These are the activations of a small neural network, seen along a few directions. Each row is one input.
In each table, some parts of the input vary, and every possible input appears once, in random order.
Descriptions start from the smaller parts, as in this example, which fits no table here: ring(8) and (point or line(11) or (values(3) and line(6))).
Shared parts are said once, and a part with two or three values counts as separate values.

Other details of the inputs shift rows strongly along two fixed directions, in all tables alike. That doesn't count.

Rows:
r1: [ -3  24 -20  17 -11   8   3 -25 -30  27   2   4]
r2: [ -3   8   0   2 -23   5  10  12  12 -18   3 -12]
r3: [  8 -48 -55  14  51  -1  26  33  39  12  34  38]
r4: [  5   6   4   2 -22   9  17  11   7 -16  10 -12]
r5: [  4  -6  21 -13  -7   7  -2   7  10  -7   5  -8]
r6: [ 3  4 20 -7  0  5  9 18  6 -3 -1 -9]
r7: [ -9  -2  15  -2   3   5  -4  -5  13 -25  -6 -11]
r8: [ 10  -3  16   2 -10 -11   4  21   1  -9   6 -11]
r9: [  5  -9  15 -12  -7   9  -2   7   6 -11   2 -14]
r10: [ -2  16  -2   2 -15   6   9  10  13 -24   0 -10]
r11: [  0  13  -9  -6  -7 -11  -4 -22 -30  39   2   6]
r12: [-11 -10  16  -2  -4   4  -3  -3  12 -19  -4 -13]
r13: [  5  13 -14   0   2   3 -16 -33 -27  25 -13   7]
r14: [ 12 -47 -57  13  51  -7  25  28  44   7  24  43]
r15: [ -2  11  -7   2   1   7 -17 -25 -36  28  -1  11]
r16: [  5  -4  13 -12  -8   0  10  15   3  -7   0 -16]
r17: [  8  12 -16   8  -7 -17  -7 -20 -32  34   4  -4]
r18: [ -2   5   7 -12  -1  -3   2  14   9 -15 -10 -13]
r19: [  4  16  -8  -1   2   0 -16 -33 -23  29 -10  14]
r20: [  4   2  14  -7   0   8  10  18   2  -7  -4 -15]
r21: [ -3  -6  21   3   4  16   4  -2   6 -17  -1 -13]
r22: [ 10  19 -13  14   0 -17 -10 -19 -32  27  -9  11]
r23: [ -3   3  15 -13   0   4 -10   6  16 -16  -5  -5]
r24: [ -7   6   2   5 -21   4   9  12  12 -17   0 -12]
r25: [  9  14   3   7 -15  11  16   9  11 -21  -4  -6]
r26: [ -2   1   9 -12   0   6  -9   6  12 -19  -8 -12]
r27: [  7  18 -15  13   1 -10  -7 -18 -33  34  -1  -3]
r28: [ -3  -9  26  -3  -4   6   3  -4  11 -13   6  -7]
r29: [-16 -40 -80  13  56  -3   2 -30  11  36  26  61]
r30: [ -4   4  12 -11  -2  -5   0  17   5 -17  -8  -4]
r31: [  6 -49 -55   0  51   2  29  26  42   8  20  46]
r32: [ -4  -7  11 -12  -7   5  -9   8  11 -13  -5 -14]
r33: [  5  18 -16   0   1  -7  -4 -25 -30  30 -15   6]
r34: [ -5  13   0   5 -14   5   8   9  13 -23  -3 -10]
r35: [  3  -5  18 -11  -9  -2   7  19  -1  -8   2  -7]
r36: [  5  11   5   9 -13  10  15   8  11 -20  -7  -7]
r37: [ 16   5  10   5  -1  -7   5  16   9 -13 -10 -14]
r38: [ -1  15  -9   2   1  -3  -6 -17 -38  33  -3   9]
r39: [ -5  -3  14 -11  -9  -6   1  20   4 -10  -6  -7]
r40: [ -4   9  -4  11   4   0 -13 -41 -30  17 -10  17]
r41: [ -2  10  -9   9   5   2 -11 -44 -26  19 -11   8]
r42: [  5  18 -11  14   0 -11 -10 -14 -37  32   1   6]
r43: [ -5  -7  26   4   3  14   1   2   2 -19   1  -4]
r44: [ -5 -46 -60  -4  50  -3  22  27  45   5  24  43]
r45: [  4  13   5   8 -14  17  17  14   6 -16   6 -11]
r46: [-15  11  -9   6   3  -5 -20 -40 -28  14  -5  14]
r47: [  3 -10  20 -11  -8   7  -4  10   2 -13   3  -5]
r48: [ 3  0 22 -7  1 15 -2  9  9 -7  1 -7]
r49: [  4   0   7   1  -9 -13  -1  19  10 -10  -3 -19]
r50: [ -8  15 -13  -6  -7 -15 -11 -21 -24  37  -5   7]
r51: [ -2  18 -21  12 -20   0   3 -27 -30  27   6   3]
r52: [-16   4  -7   6  -4  -6 -19 -37 -29  21  -3  11]
r53: [  5   8   5   1  -2 -12  -2  17  11 -16  -5 -17]
r54: [  4  10  11   0  -2 -14  -2  17  15 -12  -2 -10]
r55: [-12  -7  22  -3  -4   2  -4  -3  16 -15  -1  -7]
r56: [  7   2  16  -6  -1   0   7  16   3 -14 -12  -1]
r57: [ -5  -4  17 -13  -7   3  -9   8  16  -9  -2  -7]
r58: [  6  -3  19  -6   0   9  -5   8   6 -18 -10   1]
r59: [  2  -1  12   2 -10 -15  -3  22   6 -11  -1 -10]
r60: [ 11   1  17   0  -9 -11   6  18   9  -4   7 -13]
r61: [ -4  -3  27   2   4  14   3  -1  10 -13   2  -6]
r62: [ -8   1  -3   6  -4  -2 -12 -38 -34  23   4  11]
r63: [ -3  13  -3   9   5   0 -11 -44 -22  23  -8  14]
r64: [ -6 -55 -59  -2  50   6   8  22  40  -6  24  47]
r65: [  3   3  13   0  -9 -15  -1  19  14  -6   0 -13]
r66: [ -2 -12  21  -2  -4   8   4  -4   7 -17   3 -14]
r67: [ -3  -2   9 -12  -8  -4   3  16   8  -9  -7 -16]
r68: [  4  -3  16  -6   1  17  -2   9   5 -11  -2 -13]
r69: [ -1  21 -18   9  -1 -22 -17 -18 -30  24  -4   8]
r70: [ -6  -8  16 -11  -8   3 -11  11   7 -15  -4  -5]
Each input here is: ring(5) and (values(2) or (values(3) and line(4))).
Question: Changing only the ring(5) part turns r69 into r42. The same change can be made to r7. Which row results?
Answer: r21
Question: Changing only the ring(5) part turns r70 into r15. The same change can be made to r65. Which row results?
Answer: r3
Question: A walk changes only the ring(5) part. It starts at r31 and steps to r44. List the rest of the walk in order.
Answer: r50, r11, r6
Question: Change only the values(2) part in r4. List by row number the other rows that result.
Answer: r51
Question: Change only the values(3) part in r41. List by row number the other rows that result.
Answer: r40, r63
Question: Change only the ring(5) part in r30. List by row number the other rows that result.
Answer: r35, r38, r39, r56
Question: Change only the values(3) part in r14. List by row number the other rows that result.
Answer: r22, r37

Rows:
r71: [ 5  0 -6 -1  3 -9  2  8  8  0 -2 -3]
r72: [ 3  0 -7  3 -5  7 14  7  2 -2  5  1]
r73: [-3 -6  4  0  7  2 -1 -3  5 -7  0  5]
r74: [-2 -7  4  0  6  4  0 -2  6 -7  1  6]
r75: [ 0  6 -9  2 -1  1  6 10  6 -5  0  2]
r76: [-4 -8  4  0  8  2 -1 -1  6 -5 -1  5]
r77: [ 3 -2 -5  9 -5  4 11  6  1 -5  7 -1]
r78: [-12 -10  -4  -6   1   4  -2  -6   5  -6   5   1]
r79: [-1 -6  5 -1  5  5 -1 -3  6 -5  1  4]
r80: [  6  63  71  -2 -60   1 -12 -18 -37 -11 -28 -56]
r81: [ 4  1 -7 -5  1 -7  3 12  5 -1 -3  1]
r82: [  0 -10   3  -3   7   8  -1   0   3  -4   0   2]
r83: [ 4 -4  0 -6  1 -6  4 16  1  6  4  1]
r84: [ 4 -6  1 -1  1 -9  0 14  0  4  6 -1]
r85: [ 0  3 -7  7 -1 -2  3  8  5 -7  2  0]
r86: [-1 -9  3 -3  8  9 -1  0  2 -3 -1  1]
r87: [ 2  4 -8  5  2 -1  6  6 10 -4  2 -2]
r88: [ 0 -7  3 -3  7  7 -2 -2  3 -4  1  3]
r89: [-4 -8  4  0  7  1 -1 -2  5 -5 -3  4]
r90: [ 6 -4  2 -3  4 -8  3 12  4  7  5 -4]
r91: [  4  -2  -6   1   1 -10   0  11   4  -4  -1   0]
r92: [-15  19 -50   8  -3 -11 -29 -72 -58  71   1  28]
r93: [ 0 -6  4 -2  6  6 -2 -3  6 -4  1  4]
Question: What is each input in this table made of?
Answer: values(2) or line(9) or (values(3) and line(4))

Rows:
r94: [-13  19 -17   3  14 -16 -32 -57 -27  34 -18  20]
r95: [ -6  12   0  22 -21  26  18  -2   0 -35   2   0]
r96: [ -7   6   2 -16 -21  -7   4  14  15  -3   3 -16]
r97: [  2   9   9  27 -14  27  26 -12   8 -23  10 -13]
r98: [ 13  -3  16  10  -9 -18   7  21   1   1  11 -20]
r99: [  2  16 -20   2 -12  -7  -2 -33 -43  60  13   5]
r100: [ -1   1   8 -12 -21   3   8  25  -4  -5   5  -4]
r101: [-18 -10  21  -8  -1 -10 -18  -8  17 -18  -2  -6]
r102: [-12  17  -7  18 -20  17  13 -13  20 -33   0 -12]
r103: [  7  -6  35   3  18   5  -4  -7   9 -10  -7  -2]
r104: [ 11  -4  23  -9   9  20   3  -1   5  -4  -6 -12]
r105: [ 10  18  -1   2  -1 -23  -2  19  16 -12 -14 -15]
r106: [ 23  10  15  12   5 -12   9  21   4  -1  -4 -16]
r107: [ 15  13   6   7  -1 -13   2  31  -4 -14 -12  -4]
r108: [ -3   3   8 -18   3  10  -9  -2  17 -14 -17 -11]
r109: [ -1   5   1   0 -15 -29  -3  20  12  -9   1 -20]
r110: [ -1  36 -36  -5  -5 -12 -11 -35 -28  48 -13  10]
r111: [-12 -15  28  -4  -2  -1 -13   3  -3 -20   0   6]
r112: [ 13  28 -21   4   2  -1   0 -33 -40  58  -2   9]
r113: [  3  -1  15 -14   3  19  -4   9  -3 -17 -14   1]
r114: [-11 -76 -71  -5  50  16  17  22  28   6  36  55]
r115: [ -3 -18  36   1   4   0  -7  -6   5  -8   8  -7]
r116: [  4   1   7   5 -15 -19   1  31  -7 -11   3  -8]
r117: [ -1  -3  26  -2  11   3 -10   3   0 -23 -15  10]
r118: [-19   9 -28 -11  -7  -5 -29 -50 -33  41  -2   6]
r119: [  6 -49 -79   0  53  10  33  38  33  12  26  59]
r120: [  0 -16  24 -11  -4  15   1   0   2  -2   9 -17]
Question: Changing only one part turns r118 into r114. The same change can be made to r110. Which row results?
Answer: r119
Question: What is each input in this table made of?
Answer: values(3) and (point or (values(2) and line(4)))
Question: List by row number the other rows that have the values(3) part in common with r112.
Answer: r97, r98, r99, r103, r104, r106, r115, r120
Question: Change only the values(3) part in r103. List by row number the other rows that result.
Answer: r94, r117

Rows:
r121: [  0  43  65 -16 -53 -21 -15  25  -6 -25 -18 -56]
r122: [  9 -27 -64  -2  30 -12  14   6  -5  50  22  35]
r123: [ -5 -45  12 -15  14  12   0  13  28 -13  15   2]
r124: [  7 -22  23   5  11  20  22  36  51 -57   4 -17]
r125: [  3 -28  23  -7  19  -2   3  44  50 -53  -4 -10]
r126: [  1  28  39   2 -25  -3 -11  -9  -1 -32 -24 -26]
r127: [  9 -23  23  -1 -11   4  32  64  41 -39  21 -17]
r128: [  2 -12 -24  -5  -1  -2  23  37  34 -21   8   4]
r129: [-18 -50 -20 -11  26   3  -8  12  33 -13  17  19]
r130: [  2  12 -11  -1  12  -4 -23 -47 -38  49  -3  19]
r131: [ -1  37   1   3 -15  -5 -11 -28 -25   8 -24  -2]
r132: [ 14  23   5  -2 -16 -17 -11 -14 -38  32 -10 -15]
r133: [  0 -25 -73   7  33 -22  -1   4  -1  32  14  34]
r134: [-11  15  17  -6 -16  23  -8 -28 -19   0  -9 -10]
r135: [ 13 -30 -51   4  39  -8  12  11  14  34  21  36]
r136: [  5  32  57  -1 -26  11 -14 -15 -26 -11 -15 -22]
r137: [ 10  33   8  11 -19  -4  -7 -16 -39  26  -4  -2]
r138: [  6 -18 -11   1  -1  -3  22  42  42 -39   3  -6]
r139: [-14  32  45  -6 -31   0 -14 -27 -11 -20 -23 -24]
r140: [ 14 -22  31  -1  11  18  27  53  39 -49   1  -6]
r141: [ 10  20  55   5 -21   6  -5   1 -13 -25 -14 -27]
r142: [ -2  26  17   8 -20 -10  -3  -6   0 -13 -16 -14]
r143: [ -2  24 -19  20  -3  -3  -2 -33 -27  29  -3   3]
r144: [  2 -19 -10   3  -3   7  32  45  43 -26  24 -11]
r145: [-20  14 -31  -8   6  -8 -37 -61 -54  55 -10  26]
r146: [ 14 -26   3  -7  28   5  15  31  28 -11   1   8]
r147: [  8  19  16  -7 -24 -18  -3   2 -20  24   3 -20]
r148: [  3  36   4   8 -11   8  -5 -28 -30  13 -16  -9]
r149: [ -2  19  59 -24 -25  11 -20 -17 -24  -1 -22 -27]
r150: [  6  30  41  -9 -23 -13 -14  22   3 -20 -19 -30]
r151: [ -7 -25 -64  13  43 -21  -2  -5   6  33  13  42]
r152: [-10   6  21   1 -21   9 -19 -36 -38  15   2  -5]
r153: [  4 -33 -49  23  37  -2  19   5   7  22  24  40]
r154: [ 10 -20  -9   0   3   6  29  45  19 -12  17   4]
r155: [ -3 -17  -5  -2  13  10   6  11  39 -32   2  13]
r156: [ -1   7  63 -16 -13   2  -7  -3  -1 -17 -14 -28]
r157: [  3 -21   5  -9  23  -1   7  42  40 -35  -6   2]
r158: [ -7  31  78  -7 -36  18  -2  -5   2 -44 -20 -49]
r159: [  2  37 -45  19  -5  -5 -11 -50 -50  59   1  16]
r160: [  2  37  -8   3 -27   1   2 -14 -32  23  -4 -16]
r161: [-19 -35 -56   2  46 -11  -8 -23   3  30  15  46]
r162: [  4 -21 -76  19  26   0  18  -5  -2  30  22  29]
r163: [ 10  31  52  -3 -23 -12 -10  -4 -19   3 -20 -32]
r164: [-16 -36  -5  -6   4  12   3   8  39 -33  11   7]
r165: [  5  14 -24   9  13 -16 -24 -56 -52  60  -6  19]
r166: [ -4 -35  11   2  20  15  18  16  25 -24  15  11]
r167: [ -1  32 -39  12  -8 -15 -13 -36 -31  39  -6  18]
r168: [  2 -17 -16 -12   9 -11  11  46  29 -14   7   1]
r169: [ -3 -29 -52  12  39  18  11 -12  18  12  21  38]
r170: [ -7 -23 -70   9  14 -15  18   9  20  19  27  31]
r171: [ -4 -25  -1  -9  27   2  -5  22  37 -24   3  12]
r172: [ 12  37  30   6 -36  -7  -6  -7 -43   7 -13 -28]
r173: [ -9 -38  23  -7   0  30  14  28  50 -53  15 -16]
r174: [ -6  26  45  -8 -29  16 -16 -30 -43   5 -15 -15]
r175: [-20  19 -38   0  -4   1 -25 -69 -49  47 -10  28]
Question: Changing only one part turns r154 into r168. The same change can be made to r127. Which row results?
Answer: r121
Question: Changing only one part turns r164 into r152. The same change can be made to r155. Which row results?
Answer: r136
Question: What is each input in this table made of?
Answer: ring(5) and line(11)
Question: Change only the ring(5) part in r161. List by row number the other rows that result.
Answer: r139, r156, r158, r166
Question: Change only the ring(5) part in r133. List by row number the other rows that result.
Answer: r132, r138, r162, r172
